Each row below holds a small network's activations on one record, seen along a few directions.
Each row is followed by the record's values for the fields LAR, SAGOB, LISUP, TEGIM.
Not every record has every field; a missing one is left out.
The largest differences between rows may come from other fields.
In the rows, 500 means zero.
Strong random noise was added to every row along 10 fixed directions; ignore it. To show where, here is one row again and again, with new noise each time:
570,711,470,519,611,526,340,366,658,539,482,687,682,468,821,461,366,486,575,500,653,346
427,400,663,377,525,455,512,314,595,528,526,364,685,539,723,246,554,502,289,554,560,617
509,382,424,548,564,684,617,679,441,546,643,460,569,287,565,612,299,816,452,579,261,238
351,456,567,227,459,459,339,495,596,647,642,511,248,590,356,305,417,487,435,213,558,498
395,391,460,635,536,378,523,709,543,527,324,536,527,451,450,565,583,417,401,632,317,396
447,489,651,455,702,493,419,448,665,662,300,608,524,273,826,225,400,528,259,516,319,487
710,634,573,435,384,576,616,371,478,519,756,472,499,524,270,608,566,438,641,456,584,481
495,502,484,581,476,327,560,569,479,575,317,479,584,505,420,615,599,492,537,654,523,616
358,482,544,462,462,367,279,519,577,708,340,661,291,522,455,444,610,351,567,281,599,584
522,544,397,554,412,525,647,614,507,432,603,438,551,479,439,601,553,535,587,600,462,416
497,501,491,366,598,570,486,446,702,445,661,541,379,562,420,368,599,352,606,443,572,305
713,807,473,565,474,449,618,455,550,442,534,526,747,479,525,608,407,468,518,698,509,442

480,448,531,527,506,569,525,474,533,564,469,561,510,429,637,465,539,538,494,452,496,519
{LAR: sopad, SAGOB: kur, LISUP: nog}
551,528,419,638,535,524,620,632,469,599,356,584,533,322,532,676,432,695,573,596,388,494
{LAR: sopad, SAGOB: kur, LISUP: nog}
434,491,308,599,506,446,614,710,521,463,291,393,540,435,634,496,520,660,516,698,422,570
{LAR: sopad, SAGOB: mul, LISUP: nog, TEGIM: muge}
453,405,557,559,278,480,505,654,323,522,619,404,417,481,347,580,473,518,347,398,301,562
{LAR: luto, TEGIM: muge}
553,424,503,343,833,406,474,431,538,609,283,528,507,544,327,553,318,603,455,663,567,488
{LAR: paze, TEGIM: geked}
509,292,628,469,655,555,618,416,561,548,430,386,460,407,569,369,723,525,515,589,444,551
{LAR: sopad, SAGOB: mul, LISUP: dazik}
552,617,480,290,457,726,599,436,601,477,701,529,365,434,476,390,360,611,570,372,513,462
{LAR: sopad, SAGOB: mul, LISUP: nog, TEGIM: geked}
717,695,458,305,571,501,858,361,579,445,611,325,584,534,350,473,427,755,694,761,647,659
{LAR: sopad, SAGOB: mul, LISUP: nog}
289,499,296,505,363,377,384,780,347,534,425,410,528,534,573,555,252,762,365,453,467,564
{LAR: paze, TEGIM: muge}
564,577,557,426,415,373,352,369,407,475,608,500,453,702,234,583,469,321,508,378,679,539
{LAR: luto, TEGIM: zus}
699,598,592,668,603,519,285,303,476,618,407,715,724,484,638,650,495,306,517,472,583,347
{LAR: paze, TEGIM: muge}
551,531,519,390,562,512,549,408,533,465,511,452,586,542,483,443,382,589,401,568,560,544
{LAR: sopad, SAGOB: kur, LISUP: nog, TEGIM: zus}
209,375,401,549,517,381,387,771,500,485,519,614,409,533,464,528,300,561,430,440,340,321
{LAR: luto}
394,524,466,443,538,255,639,430,590,430,332,362,743,676,591,413,579,588,527,751,708,778
{LAR: sopad, SAGOB: kur, LISUP: dazik}
487,498,399,566,768,396,554,542,552,441,341,513,646,501,595,566,409,574,520,803,509,387
{LAR: paze}
359,462,605,476,464,459,462,487,541,484,607,462,613,492,721,319,422,506,337,437,457,526
{LAR: luto}
401,483,438,519,425,329,433,634,366,512,499,443,476,587,273,628,397,556,514,474,520,567
{LAR: luto, TEGIM: zus}
316,438,323,478,652,447,307,594,683,522,291,609,464,580,696,385,454,522,552,488,619,402
{LAR: sopad, SAGOB: mul, LISUP: nog, TEGIM: muge}
655,509,492,598,482,795,497,450,470,579,705,625,455,302,589,653,558,566,736,375,478,268
{LAR: paze}
596,469,342,589,648,480,542,639,499,437,429,546,528,569,253,729,483,492,614,666,510,305
{LAR: sopad, SAGOB: kur, LISUP: nog, TEGIM: muge}
515,325,606,571,550,585,443,354,351,535,501,488,710,445,632,588,504,598,412,534,542,514
{LAR: paze, TEGIM: zus}
407,342,551,605,623,377,333,435,516,549,362,508,639,580,612,521,591,424,488,568,596,523
{LAR: tizot, TEGIM: zus}
457,495,459,447,408,593,600,657,534,486,535,455,275,369,423,381,568,486,433,431,266,493
{LAR: paze, TEGIM: muge}
590,643,401,459,448,431,410,463,497,638,426,639,509,606,300,737,429,509,689,434,694,527
{LAR: paze, TEGIM: geked}
555,528,430,652,650,341,477,517,487,560,199,460,506,424,560,589,643,547,769,696,594,678
{LAR: luto, TEGIM: zus}
499,585,605,474,319,474,649,520,508,448,668,458,334,496,311,450,649,325,490,423,393,625
{LAR: tizot}
443,704,284,452,425,590,661,594,476,240,758,309,733,523,753,433,194,771,443,666,498,411
{LAR: paze, TEGIM: zove}
432,409,616,399,448,338,377,544,430,516,376,436,420,647,278,434,482,341,156,425,434,596
{LAR: sopad, SAGOB: kur, LISUP: dazik, TEGIM: gudu}
536,395,550,574,410,359,427,398,403,537,396,442,654,735,372,657,708,345,522,537,700,625
{LAR: sopad, SAGOB: mul, LISUP: dazik, TEGIM: muge}
359,345,739,411,516,596,440,401,579,606,486,511,440,353,732,162,469,477,170,351,300,560
{LAR: sopad, SAGOB: mul, LISUP: nog, TEGIM: zove}
487,440,488,329,759,561,447,513,542,656,429,570,257,365,467,433,415,724,646,434,527,485
{LAR: paze}
281,357,503,463,513,507,384,570,522,381,539,414,410,528,639,293,548,430,416,413,474,455
{LAR: luto, TEGIM: zove}
300,133,628,392,674,550,432,436,559,704,337,394,391,374,807,193,671,622,378,419,459,612
{LAR: paze}
569,613,560,532,535,491,502,467,454,569,662,563,682,468,546,620,227,650,504,544,470,417
{LAR: tizot}
668,617,479,753,536,489,673,492,440,532,321,623,610,346,540,737,680,454,720,716,458,553
{LAR: paze}
599,685,663,390,523,504,416,323,527,657,477,622,530,433,652,383,309,551,383,358,521,604
{LAR: sopad, SAGOB: kur, LISUP: dazik}

Here are new rows. What are their fields?
366,474,411,428,521,646,538,494,589,304,538,556,515,494,662,374,504,486,469,531,523,432
{LAR: paze, TEGIM: geked}
682,482,568,454,610,512,473,319,451,682,459,488,440,499,313,623,553,580,747,482,698,614
{LAR: sopad, SAGOB: mul, LISUP: nog, TEGIM: zus}
501,552,483,586,302,505,412,488,465,496,543,508,395,524,490,555,708,322,679,324,612,571
{LAR: luto, TEGIM: zus}
474,462,415,413,606,467,575,603,636,471,419,466,488,546,389,479,442,519,416,593,382,396
{LAR: sopad, SAGOB: mul, LISUP: dazik, TEGIM: geked}
544,679,547,527,426,402,382,478,477,644,409,597,513,486,554,569,392,498,507,400,541,562
{LAR: sopad, SAGOB: mul, LISUP: dazik}
468,671,423,360,501,349,444,579,465,443,402,464,393,542,406,427,314,588,513,524,574,644
{LAR: luto, TEGIM: zove}
459,753,406,421,493,507,427,489,699,414,598,552,409,525,588,305,434,364,537,398,538,417
{LAR: paze, TEGIM: zus}
485,421,390,390,575,640,610,544,499,542,512,482,481,438,473,563,339,810,617,550,537,480
{LAR: sopad, SAGOB: mul, LISUP: nog, TEGIM: geked}
527,434,376,500,688,598,492,570,538,544,406,554,373,387,502,513,508,615,651,565,476,386
{LAR: paze, TEGIM: muge}
430,484,417,429,517,430,474,569,399,619,433,558,457,543,357,661,327,782,646,469,642,581
{LAR: sopad, SAGOB: kur, LISUP: dazik}
527,560,430,452,429,360,592,588,445,482,419,337,556,615,367,542,463,586,453,630,512,648
{LAR: sopad, SAGOB: mul, LISUP: dazik, TEGIM: muge}
442,633,431,462,470,400,415,607,525,571,444,565,235,504,343,514,497,469,680,378,546,620
{LAR: tizot, TEGIM: zus}
389,264,510,496,643,510,466,425,537,559,452,476,552,552,629,455,599,624,596,539,620,480
{LAR: sopad, SAGOB: mul, LISUP: dazik}
369,463,624,227,461,343,529,456,635,500,524,283,305,590,471,103,611,409,335,398,505,746
{LAR: luto}
450,455,500,572,644,578,391,537,495,547,407,560,609,363,792,462,304,665,397,537,387,365
{LAR: sopad, SAGOB: mul, LISUP: dazik, TEGIM: zove}
593,737,436,564,231,351,496,485,355,400,627,437,868,734,378,757,238,527,328,573,621,537
{LAR: sopad, SAGOB: kur, LISUP: nog, TEGIM: zus}
284,328,389,415,408,413,612,734,421,562,323,376,309,498,339,467,521,728,467,507,458,771
{LAR: sopad, SAGOB: kur, LISUP: nog, TEGIM: muge}
496,557,320,452,445,566,553,572,579,424,626,445,506,588,485,512,439,592,595,501,560,400
{LAR: sopad, SAGOB: mul, LISUP: nog, TEGIM: muge}
